A small network was shown many inputs. Here are its activations along a few directions, one row for each input.
Each table varies a few parts of the input and shows all the possible inputs, shuffled.
Descriptions start from the smaller parts, as in this example, which fits no table here: values(2) and (point or line(11) or (ring(5) and line(6))).
Shared parts are said once, and a part with two or three values counts as separate values.
(in the rows, 128 means zero)

Other details of the inputs shift rows strongly along two fixed directions, in all tables alike. That doesn't count.

A family of inputs:
x1: [125 123 137 160 121 138 157 138 104 118 143 128 150 160 156]
x2: [174 134 105 103 138 137 134 123 144 107 114 109  98 103  90]
x3: [108 121 130 143 123 126 138 110 108 125 148 125 124 133 140]
x4: [131 131  98  86 122 154 150  95 124 107 120 115  82 108 105]
x5: [133 135 141 106 142 100  97 119 144 159 111 128  97 113  77]
x6: [140 119 104  92 131 164 131 106 129 110 117 104 103 119 102]
x7: [121 140 120 170 130 128 149 157 116 136 147 136 173 135 163]
x8: [157 131 118  99 103 160 111 125 137 111  97 106  95 133 122]
x9: [141 121 141 165 116 144 157 131 100 128 132 130 149 159 163]
x10: [114 128 135 155 108 118 138 141 100 112 157 115 136 141 189]
x11: [127 130 131 145 149 113 130 126 136 134 136 151 160 142 145]
x12: [103 127 135 126 110 114 134 134 106 125 145 133 108 130 166]
x13: [142 119 129 160 138 108 157 139 123 116 133 138 169 140 163]
x14: [156 139 109  97 140 132 132 112 153 115  88 107 125 118 106]
x15: [164 144 115  95 139 155 136 113 151 102 125 112 114 100  92]
x16: [ 59 102 188 122 153  74  51 103 160 192 132 202 135 126  76]
x17: [117 125 143 137 109 125 114 150 120 124 134 129 127 154 151]
x18: [119 136 129 159 123 139 154 150 121 125 146 132 180 123 154]
x19: [142 144 100 107 126 146 131 134 148 129  90  95 119 104 101]
x20: [ 52  94 181 113 127  78  32 127 131 194 136 174  94 135  96]
x21: [147 140 135 169 142 112 155 148 113 131 165 136 159 141 166]
x22: [147 133  91 108 126 151 129 134 147 115  99 109 116  98  93]
Each input here is: (values(2) and line(5)) or (values(3) and line(4)).
Which other rows does x14 become when the line(4) part takes its other values? List them by row number.
Answer: x11, x13, x16
Which other rows does x8 become when the values(2) part takes its other values? List them by row number.
Answer: x9

A family of inputs:
x23: [ 65 125 117 174  96 120 151 158  86 136 171 139 149 136 207]
x24: [180 146  96 157 145 160 197 131 120  70 154  93 187 135 162]
x25: [173 133  63  96 129 159 149 119 156  96  75  97 113  85  88]
x26: [117 150  79 142  88 159 182 168  96  87 142  77 136 124 206]
x27: [ 83 120 180 148 162  70 117 103 148 170 154 199 172 139 131]
x28: [202 164  83 147 127 193 209 129 115  74 139  88 147 125 132]
x29: [ 60  85 195 146 124 111  98  90 108 173 131 182 139 181 146]
x30: [117 124 144 177 159  97 179 116 109 139 164 143 206 154 176]
x31: [142 116 102  81 100 184  92 107 144 101  71 113  88 148 104]
x32: [ 83  93 173 120 118 147  67  95 130 143 118 163 103 161  98]
x33: [102 110 168  95 146  77  96  68 116 156 139 154  52 131  96]
x34: [137 126 152 170 116  76 150 162  88 127 157 111 108 165 208]
x35: [143 151 112  56 150 125  66 121 195 131  71 135  93  97  55]
x36: [ 81 122 169 165 149  59  75 140 149 186 146 206 167 138 141]
x37: [114 110 138 132 158 106  94 130 145 155 143 152 149 127  97]
x38: [185 163  98  72 123 177 111 123 164 126  74  79  78  84  45]
x39: [158 108 101  45 110 211  86  97 153  85  73 107  70 129  71]
x40: [ 34 114 156 149 113 115 103 123  95 154 182 168 124 126 137]
x41: [104 110 161 177  91 122 128 168  97 133 124 131 165 202 205]
x42: [186 135 117 140 116 138 189 117  82  63 167  91 107 139 183]
x43: [161 130  98  47 126 128  82  88 150 113  93 104   7 104  66]
x44: [ 91 109 209 152 114  41  75 144 103 188 163 150  91 149 150]
x45: [153 133 106  48 128 146  78 111 185 130  52  95  72  59  13]
x46: [ 96 124 156 174 151  69 102 162 126 177 134 148 173 151 147]
x47: [ 88 106 194 177  83 110  98 161  98 160 139 143 172 189 192]
x48: [195 160  96 138 140 170 200 130 144  49 148 109 181 124 167]
x49: [ 74 115 127 164 104 134 154 161  80 124 190 138 155 134 196]
x50: [131 150  68  95 109 195 214 104  95  59 143  79 129 107 172]
x51: [137 127 149 174 147 107 153 162 128 121 173 164 203 145 187]
x52: [100 115 178 209 140  89 134 168  93 193 184 182 178 161 154]
x53: [166 119 111  39 132 139  85  91 145 106 113 108  13 102  55]
x54: [198 153  58 134 143 170 184 138 134  72 111  75 165 120 163]
x55: [129 105 124 137 143 122 138 142 136 131 127 140 143 110 106]
x56: [201 161  89 130 130 167 175 153 135  77 112  54 172 112 161]
x57: [136 158  86 126  80 182 178 161 104  75 142  56 134 102 193]
x58: [ 86 129 161 117 145  86  44 132 155 223  95 170  80 122  38]
x59: [180 155 101 155 136 163 232 117 104 104 143 103 168 141 159]
x60: [169 160 135 138 128 129 147 160 144 103 127 112 182 119 169]
x61: [ 88 104 148 114 155  92 119  86 146 169 111 167 125 105  68]
x62: [162 128  82  73 138 169 132  89 170  88  87 103  91  74  33]
x63: [ 91 124 147 128 145  96  56 117 151 214 108 179  86 117  49]
x64: [ 78 106 152 116 141  68  56 135 156 196  85 166 103 104  51]
What is each input in this table made of?
Answer: line(6) and (values(3) or line(4))
Changing only the line(6) part turns x40 into x23. The same change can be made to x32. Which row results?
Answer: x31
Changing only the line(6) part turns x44 into x33. The same change can be made to x47. Which row results?
Answer: x29
Which other rows does x26 become when the values(3) part takes its other values? List them by row number.
Answer: x34, x41
Which other rows does x63 become when the line(6) part takes its other values? List them by row number.
Answer: x28, x38, x52, x58, x59
Which other rows does x27 become when the line(4) part takes its other values? List them by row number.
Answer: x30, x59, x61
